Each row below holds a small network's activations on one input, seen along a few directions.
In each table, some parts of the input vary, and every possible input appears once, in random order.
Descriptions start from the smaller parts, as in this example, which fits no table here: one of 8 places around a ring, together with either a single point or one of 11 places along a line or (one of 2 separate values, together with one of 6 places along a line).
Shared parts are said once, and a part with two or three values counts as separate values.
In the rows, 128 means zero.

Other details of the inputs shift rows strongly along two fixed directions, in all tables alike. That doesn't count.

A family of inputs:
R1: [ 98 113 145 105 140 112 138  78 102 159 149 130 139]
R2: [106 112 173  87 118 183 120 131  94 213 113 139 136]
R3: [102 106 167 100 117 142 126 111 117 153 128 124 133]
R4: [128  92 160 113 120 114 109 105  82 147 164 148 140]
R5: [ 88 123 130 157  68  68 147  78 150  57 202 125 142]
R6: [104 123 156 106 126 117 103 100  89 154 165 160 119]
R7: [ 75 107 151 130 115 116 139  95 142 116 171 126 146]
R8: [128 128 134 150  86  67 127  64 138  48 211 133 128]
R9: [119 121 156 107 139 106 111  83  95 157 158 137 124]
R10: [105 136 149 126 135 120 111  90  95 171 171 148 135]
R11: [114  92 138 132 118 103 103  88 110 101 171 138 111]
R12: [101 132 152 102 115 123 134  83  97 159 158 137 121]
R13: [120  85 131 124 144 133 102 112  99 152 139 143 130]
R14: [ 81 150 127 150 100  68 147  60 146  58 202 125 122]
R15: [181 157 100 134 121 134 123 193 146  91  91 131 119]
R16: [158 149 102 114 172 137 117 190 136 138  63 132 123]
R17: [102 129 133 135 142  89 124  84 125 124 183 136 135]
R18: [ 95 111 173 140 132  99 142  86 102 165 142 167 114]
R19: [170 145 116 122 172 164 120 175 147 139  68 118 136]
R20: [169 172  87 147  96 105 159 154 179  33 111 102 115]
R21: [169 137  99 118 139 167 135 172 133 144  57  99 106]
R22: [124 126 164 116 150 184 103 128  85 215 133 147 148]
R23: [100 129 126 135 143  92 120 115 129 107 167 145 129]
R24: [115 110 138 118 129 185 123 121  77 223 123 133 132]
R25: [163 155 114 106 161 142 112 193 126 144  63 130 110]
R26: [124 124 133 146 112 113 116 124 111 115 170 149 143]
R27: [173 152  80 158 127 100 124 144 183  32 107  98  95]
R28: [168 167 106 147 138 109 127 151 190  28 107 103 110]
R29: [102  92 153 167 113  99 140  77 121 121 154 154 104]
R30: [104 125 117 174 100  80 117  60 145  54 211 129 117]
R31: [ 96 118 165 106 124 183 122 137  98 214 118 138 148]
R32: [115  91 130 118 134 142 131  93 102 165 132 121 133]
R33: [152 166 104 140 125 114 151 146 192  23 101  92 109]
R34: [106 109 158 129 149 137 116  95 112 155 173 139 149]
R35: [115 101 189 128 148 167 133 126  90 216 101 166 128]
R36: [141 107 145 108 134 176  98 118  75 218 125 143 120]
R37: [111 120 137 124 144  85 120  74 121 119 168 135 135]
R38: [100 118 152  94 119 116 129 109 108 166 125 126 124]
R39: [ 94 129 149 125 133 117 106 107  93 156 170 159 131]
R40: [117 101 162  93 156 179 130 116  89 209 110 130 153]
R41: [ 87 108 112 162 104  79 148  57 153  53 203 113 123]
R42: [113  99 146  98 108 175 116 127  87 217 110 134 121]
R43: [131 163  83 137 125  80 153 153 200  42  90 100 116]
R44: [180 154  88 149 147 132 138 186 157 111  95 113 141]
R45: [166 146  77 156 153 141 126 174 164 108  91 109 117]
R46: [ 73 100 115 159  90  72 142  68 163  56 197 115 124]
R47: [110 118 120 155 116 118 106 111 122 102 169 143 118]
R48: [169 144  83 155 131  86 134 168 179  25 110 118 130]
R49: [ 85 122 113 162  80  89 136  85 159  61 179 118 117]
R50: [153 161 118 134 154 177 111 203 140 135  79 137 128]
R51: [108 109 133 138 112 104 153  88 119 118 181 124 153]
R52: [160 164 109 104 149 146 143 173 135 144  58 106 111]
R53: [125 147 137 120 124 105 116  95 120 123 159 139 115]
R54: [113  94 148 105 124 159 137 143  88 227 121 134 163]
R55: [177 131  89 133 163 156 116 171 141 143  66 112 121]
R56: [129 164  90 129 138 122 151 185 175 115  76 107 123]
R57: [ 97 126 150 144 101  83 113  74 148  29 208 146 116]
R58: [174 164 124 118 149 178 114 181 141 143  75 125 119]
R59: [126  98 168 147 119 118 147 111  97 170 130 162 132]
R60: [148 117 138 131 116  96 123  98 119 103 162 125 135]
R61: [156 158 107 145 135 106 122 165 187  14 108 115 107]
R62: [121 111 129 133 112 123 103 108 114 110 159 145 107]
R63: [160 136 119 118 172 166 113 193 141 133  65 131 134]
R64: [167 169  91 145 119 146 153 182 151 109  87 109 134]
R65: [162 130 102 116 130 145 147 189 146 146  56 109 146]
R66: [ 94  99 161 125 148 138 109 110 105 150 173 153 147]
R67: [131  96 146 114 148 157 113 151  75 211 134 154 159]
R68: [118 110 151 106  89 135 134 118 102 167 139 134 140]
R69: [155 138  79 153 151 140 120 190 159  98  91 121 114]
R70: [166 152  80 149 121  96 164 151 183  38 101  96 133]
R71: [110 126 162 110 138 190 127 127  88 211 124 136 147]
R72: [159 163 122 111 136 183 138 177 143 138  69 114 118]
R73: [143 108 131 133 131 101 126  98 119 118 157 130 151]
R74: [145 160 102 138 150 155 153 176 173  99  85 103 131]
R75: [167 136 114 108 119 150 142 192 135 151  56 107 132]
R76: [110  79 139 101 133 164 121 123  92 217 101 127 139]
R77: [153 136  93 127 117 139 135 175 163 105  62  96 103]
R78: [133 173 103 121 130 150 139 192 148 156  64 118 122]
R79: [182 162 102 141 138 159 125 190 130 152  86 125 140]
R80: [ 79 135 122 146 115  60 155  60 153  57 202 120 128]
R81: [ 86  92 163 108 124 131 130  91 120 150 146 130 150]
R82: [105 126 156  82 119 156 123 130  87 221 109 141 126]
R83: [123 108 146 121 101  99 144  80 110 109 169 119 137]
R84: [164 157  87 133 119 156 140 166 155 104  76 104  98]
Description of these inputs: one of 4 separate values, together with either a single point or (one of 4 places along a line, together with one of 5 places around a ring).
Q: Changing only the choice among 4 separate values turns R50 into R26. The same change can be made to R61. Which row results?
A: R4
Q: Changing only the choice among 4 separate values turns R17 into R45. The same change can be made to R18. Which row results?
A: R29
Q: Changing only the choice among 4 separate values turns R22 into R79. The same change can be made to R74. Which row results?
A: R51
Q: Change only the choice among 4 separate values in R19. List by row number the other rows that result.
A: R37, R55, R73
Q: Change only the choice among 4 separate values in R31. List by row number the other rows that result.
A: R5, R49, R78
Q: Change only the place on the line of 4 in R58. List by row number the other rows that result.
A: R2, R57, R72
Q: Change only the place on the ring of 5 in R52. List by row number the other rows that result.
A: R1, R12, R14, R80
Q: Change only the place on the ring of 5 in R64. List by row number the other rows that result.
A: R20, R51, R70, R83

A family of inputs:
R85: [115  79 141 132 133 137 146 113 110 173 111 132 132]
R86: [125  97 156 120 117 193 114 123  96 206 119 128 136]
R87: [173 147  68 157 155 105 119 186 167  85  85 117 105]
R88: [129  78 151 117 168 176 111 116  76 205 116 139 138]
R89: [113 138 145 108 128 115 122  73  99 129 167 140 123]
R90: [ 57 145 146 137 162 131 129 100 134 126 179 142 145]
R91: [123 105 136 111 128 183 103 130  64 216 143 139 128]
R92: [121  81 130  98 147 159 114 116  85 228 123 118 140]
R93: [125 146 108 152  84  98 137  86 157  65 177 112 136]
R94: [ 98 101 178  79 134 150 105  91  75 174 154 153 134]
R95: [119  83 144 101 138 144 117 115 107 169 125 122 161]
R96: [125 142 143  95 126 141 123 101 105 175 118 120 132]
R97: [102 114 155 139  83  95 135  66 132  85 218 117 150]
R98: [118 114 135 130 107 132 118 113 124  88 174 142 138]
R99: [104 115 158 108 132 119  93  98  78 184 154 155 106]
R100: [124 152 140 124 123  85 138  96 149  45 177 124 116]
R101: [135 132 106 162 134  60 125  91 146  63 170 139 133]
R102: [155 144 167  93 161 159 109 169  88 212  91 150 127]
R103: [ 70 104 165 112  83  74 143  59 128  84 182 141 125]
R104: [149 119 149 115 135 183  94 182  86 204  95 160 143]
R105: [ 93 119 153 106  99  95 122  74 145  75 168 122 127]
R106: [107 105 142 156 104 126 121  76 124  81 193 137 119]
R107: [126  90 139 109 154 144 112 123  94 150 130 135 153]
R108: [155 110 140 100 161 166 129 158 103 209  89 108 163]
R109: [152 132  85 140 128 109 158 183 179  68  64 107 133]
R110: [157 188  87 132 117 109 162 167 173  82  61 107 106]
R111: [165 167  94 106 155 166 118 192 131 141  58 111  92]
R112: [101 127 166 109 105  97 154  96 116 131 152 129 129]
R113: [103 116 150 144  80  93 158  93 128  99 190 130 143]
R114: [ 92  73 146 145 115  91 128  40 139  90 194 118 134]
R115: [143 112 120 109 147 155 148 148  88 229  76 129 152]
R116: [ 95  89 162 115  90 145 134 112  88 177 148 148 151]
R117: [181 162  65 145 158 119 142 164 167  71  92 109 127]
R118: [163 160  81 161 120 125 113 184 158  91 109 128 100]
R119: [181 134  76 115 179 179 121 208 123 176  50 111 117]
R120: [112 139 142 133 113  70 111 101 155  38 163 146 111]
R121: [ 97 115 153 126 105 105 127  60 151  82 167 119 106]
R122: [119 106 148 111 104 164 113 127 109 160 135 127 153]
R123: [121 112 168 100 151 179 107 115  79 193 109 140 112]
R124: [ 94 106 156  88 118 139 109  82  87 194 150 123 117]
R125: [175 170  99 147 127 141 139 185 162  67 114 112 128]
R126: [126 134 136 150 108 110 110  97 102 133 177 155 137]
R127: [122 124 131 126  98 143 148 120  99 184 133 139 143]
R128: [113 129 103 153  81 100 126  96 157  64 178 103 116]
R129: [101 125 104 163  70  82 149 102 152  64 172 114 110]
R130: [136 124 129 158 138  59 128 108 149  56 176 133 139]
R131: [ 93 185  97 154 150 126 170 183 201  92  86 117 129]
R132: [138 165  86 129 112 109 152 168 169  87  73 102  86]
R133: [172 156  72 141 141 118 143 155 174  89  82  92 137]
R134: [151 100 137 107 169 158 100 172  96 199  86 154 149]
R135: [164 169 110 149 143 121 119 172 178  65  73 130  82]
R136: [104 135 160 115 105  85 135  72 142  80 179 112 130]
R137: [107 192  93 148 159 139 148 180 212  83  90 101 134]
R138: [187 164 121 140 143 163 119 217 128 152  77 135 134]
R139: [ 79  79 124 142 101  64 148  56 121 105 193 123 127]
R140: [170 155 101 174 125 140 117 183 170  75  92 132 102]
R141: [140  98 154 103 169 157 122 130  72 202 131 132 160]
R142: [110  95 151 135 101 162 140 120 103 181 125 140 127]
R143: [122 187 110 141 192 166 123 215 167 161  69 145 131]
R144: [179 124 107 144 177 161 114 193 139 156  52 136 116]
R145: [179 183  75 153 125 144 135 176 156  75  97 112 123]
R146: [ 90  97 175 109 113 138 138  85  94 181 128 142 112]
R147: [121 107 132 134 122  86 164 112 137 109 149 121 147]
R148: [173 196  93 140 140 104 124 169 167  75  81 129 101]
Q: Changing only one part turns R147 into R108. The same change can be made to R115. Which row results?
A: R133
Q: Changing only one part turns R125 into R138. The same change can be made to R123. Which row results?
A: R135
Q: What is each input in this table made of?
A: one of 4 places along a line, together with either a single point or (one of 3 separate values, together with one of 5 places around a ring)
Q: Change only the place on the ring of 5 in R100. List by row number the other rows that result.
A: R89, R94, R111, R123
Q: Start at R144 and move only the place on the line of 4, one step at a time. The first step leads to R88. Which rows follow, in order?
A: R114, R85
Q: Change only the choice among 3 separate values in R114. List by row number the other rows that result.
A: R86, R121
